[[175  98  61 106  24  47  91 100  75  83  90]
 [165 137 107 138  76 157 147  59  36 103 126]
 [ 66  86  64 122  73 134  41  84  92 100  81]
 [192 105 105 126  33  86 182  63  28  74  96]
 [ 77 122  81 110  86 120 237  70  78  41 116]
 [ 65 112  42  87  83  99  52  87 108  94  54]]
81

[[-34  15   9 -25 -10  -8 -14  -3 -18]
 [-21   6  27 -12 -10  11  -2  -6   0]
 [ 18 -14  -2   7 -11  18  -3  -9  28]
 [-24  -8 -23 -17  -5 -29  -9   1 -39]
 [-23  12  29 -13 -13   9 -11  -8   5]]
28

[[2915 2982 4050 5147 7375 5080 3136 2979 3459 3513 6311 5865 4469 7615
  6688]
 [7962 8463 4960 6898 8105 7517 6695 6589 4706 3806 8376 8305 4014 8103
  8158]
 [3266 6685 7066 8443 7809 7936 3270 3301 3600 4337 8461 4825 7771 6458
  4443]
 [5174 4914 7868 3485 2927 3083 3984 5278 7323 7909 3471 3860 6347 3736
  3473]
 [7363 8366 8506 5402 4165 5652 6655 7303 8599 8370 5998 5042 7030 4475
  4374]
 [5866 3154 3529 5167 7157 4712 3551 3703 3252 3036 5969 7073 3064 7468
  6922]]
4443

[[ 92 114 113 126 161  22 125 202  98 130  52  68]
 [ 87 115 117 119 158  26 129 202 103 129  51  65]
 [ 92 110 125 108 168  19 150 174  88 112  56  60]
 [ 97 109 112 132 182   8 151 205  68 131  46  53]
 [110 128  78 138 190  33 154 167  59 154  37  58]
 [102 117  93 136 185  26 150 186  63 144  31  51]
 [ 89 117 117 124 157  25 130 203 104 129  54  67]
 [122 136  75 148 177  47 150 170  56 148  53  61]
 [ 99 103 122 130 175  10 146 207  77 122  46  61]
 [ 96 108 122 109 167  23 143 183  87 115  55  65]
 [125 144  74 148 187  47 142 170  51 150  58  67]]
60

[[-228  469  631  315 -283   42 -456 -375 -280   83 -138  426  321]
 [  59  905  847  152 -736 -152 -823 -194  -19  159 -254  279  623]
 [ 314 -257 -386   75   38 -593   93  411  401  487  476 -470 -378]
 [-527 -206  277  886  341 -127    3 -478 -474  524  547  455 -395]
 [-290  690  879  340 -423  136 -633 -508 -378   21 -268  591  506]
 [ 518 -191 -574 -690  -64 -190  221  544  521 -227 -212 -583   -4]
 [ -13 -505 -469 -112  386   16  447   82   23  -92   44 -152 -310]
 [ 444 -530 -725   25  188 -782  285  644  581  606  684 -738 -628]]
-378
---
[[ 733 -735  624  502  353]
 [-514 -980 -448 -341 -748]] -> 733, -748

[[2 6 3 6 4]
 [1 4 3 5 7]] -> 2, 7

[82  4 34 74 65 75] -> 82, 75

[ 32 126 245 195] -> 32, 195

[[7910 7538 8169 3516 8578]
 [7244 8699 7054 2517 5722]] -> 7910, 5722

[[ 60  94 162 174 148 183  53]
 [ 67 167 111  95  91 197  21]] -> 60, 21
---
[[-64 -60  59 -68 -48  70]
 [-66 -67  57 -69 -22  69]
 [-59 -49  60 -56 -24  63]]
63

[[-72  40   6  51 -21]
 [-64  50  19  37 -24]
 [-76  36  10  55 -23]]
-23

[[-22 -32 -39  24]
 [ 43 -62  16 -83]
 [-61   9 -50 -57]]
-57

[[ -7 -33  29  28   8 -28  10]
 [ 37  50 -37  30  16 -46  75]
 [  5  64 -13  -3  41  -8  37]]
37

[[ -3  58  37  57 -37 -17  31]
 [-57 -50  55 -48  -7  55 -51]
 [ 37  63   8  47 -65 -19  40]]
40

[[  8   0   8  -1]
 [  5 -10   2   1]
 [-74  -2 -61  21]]
21

[[  2  -1   0 -64]
 [-25   8   6   9]
 [ -5   2   0  70]]
70
---
(75, -62, 85, 64, -69, -66) value 85, 75
(-50, -21, 23, 24, -75, -58) value 24, 23
(35, -20, 34, -65, -4, 69, 8) value 69, 35
((58, -34, -65, 63, -27), (69, -49, -60, 57, -22), (-7, 37, -47, 2, 5)) value 69, 63
(-12, 66, 58, 78, -39) value 78, 66
(-39, 6, -78, -28) value 6, -28
---
[[-51 -49  38  54  40  33 -51 -48 -48 -50 -20  29 -38]
 [-44 -41  24  46  -8  23 -44 -40 -35 -43  37  28 -43]
 [  3   4 -30 -13 -18 -27   3   2   9   2  49 -20   5]
 [ -3  -1 -23  -6 -17 -21  -2  -3   4  -3  48 -14  -1]
 [ 12  10 -31 -28  62 -32  13   8   8  12 -45 -41  35]
 [  2   4 -29 -11 -27 -27   3   2   9   2  59 -18   2]
 [-26 -25   7  22  19   5 -26 -25 -23 -26   4   5 -16]
 [ 22  23 -52 -36 -35 -47  23  20  29  21  70 -36  21]
 [ -8  -6 -16   1 -19 -15  -7  -7  -1  -7  50  -8  -6]] -> 5

[[-39 -25  -3  21 -20 -38   8 -24 -31]
 [ 42  35  35 -11  33  31 -15  23  15]
 [ 42  48  23   6  35  32  -4  23  15]
 [  0  -7  27 -59   2  -5 -56 -19 -13]
 [ 31  23 -10  44  17  34  50  42  36]
 [-19   0  20  18   1 -26  -4 -18 -30]
 [ 55  41  13   6  34  51  12  44  40]
 [  9  10 -25  60   3  15  62  30  23]
 [ 32  17 -22  28  11  39  46  42  44]
 [ 10  15 -24  62   5  14  60  28  20]
 [-29 -35  -7 -17 -23 -24 -10 -19 -13]
 [ 27  30  29 -28  25  16 -35   1  -1]] -> 15

[[  8   7  -4  31 -11 -25 -33  25   9]
 [-25  36  29  -5  27 -45 -15  36 -48]
 [ -5  16  13  26   1 -22 -36  39  -5]
 [-12   7   8 -36  38 -16  27  10 -35]
 [-24  17  26 -35  80  -9  43  73 -70]
 [-18  23  11  -7 -34 -32 -27 -61  -1]] -> -5

[[ 34 -19  19 -29  18 -37  14 -38  25  19 -30  17 -27 -29 -21 -32]
 [ 11  19 -28  37 -23  34 -27 -27 -18 -16  36  30  17  23  36  33]
 [-14  11 -31  26 -24  21 -30  11 -30 -22  24  -9  -6  -1  22  20]
 [-29 -27  25 -19  39 -29  21  28  26  12 -15   4  22  47 -32 -12]
 [-27   3 -21  -4 -36   8 -12 -16 -22 -20   7 -28 -49 -55  28  10]
 [-16  13 -22  31  -4  37 -22  24 -19 -19  36  -1  44  32  22  26]
 [ 40  -8   2  -2   4  -6   8 -25  11   7  -3  21  -9 -48   4  -4]
 [ 24   9 -27  10 -32  22 -19 -33 -32 -19  24   5 -34 -42  27  21]
 [ 37 -18   9 -24   5 -22   4 -27  14   8 -17  11 -28 -44 -14 -22]
 [ 10  23 -36  35 -33  41 -25  11 -17 -29  37  -2  -3  -8  39  37]
 [-33  13 -31  14 -36  26 -32  15 -31 -28  15 -50 -43 -67  28  10]
 [ 43   8 -10  26   0  19 -12 -17  -6  -4  24  51  41  55  19  27]] -> 20

[[-18  -7  16   1  -1 -17  -1  -6]
 [ 24  33 -57 -57 -48  16 -35  26]
 [  1  24 -38 -27 -25  -2 -29  24]
 [  9  36 -18 -24 -24   3  -9  33]
 [-23  -1 -17  -2  -4 -22 -29   2]
 [-33   1 -10  13   6 -28 -23   8]
 [-33 -31   6   7   5 -29 -18 -27]
 [ 20  10 -31 -54 -45  14 -21   4]
 [-20 -34  44   3   3 -19  17 -35]
 [-24 -25  61  17  13 -23  31 -25]] -> 24
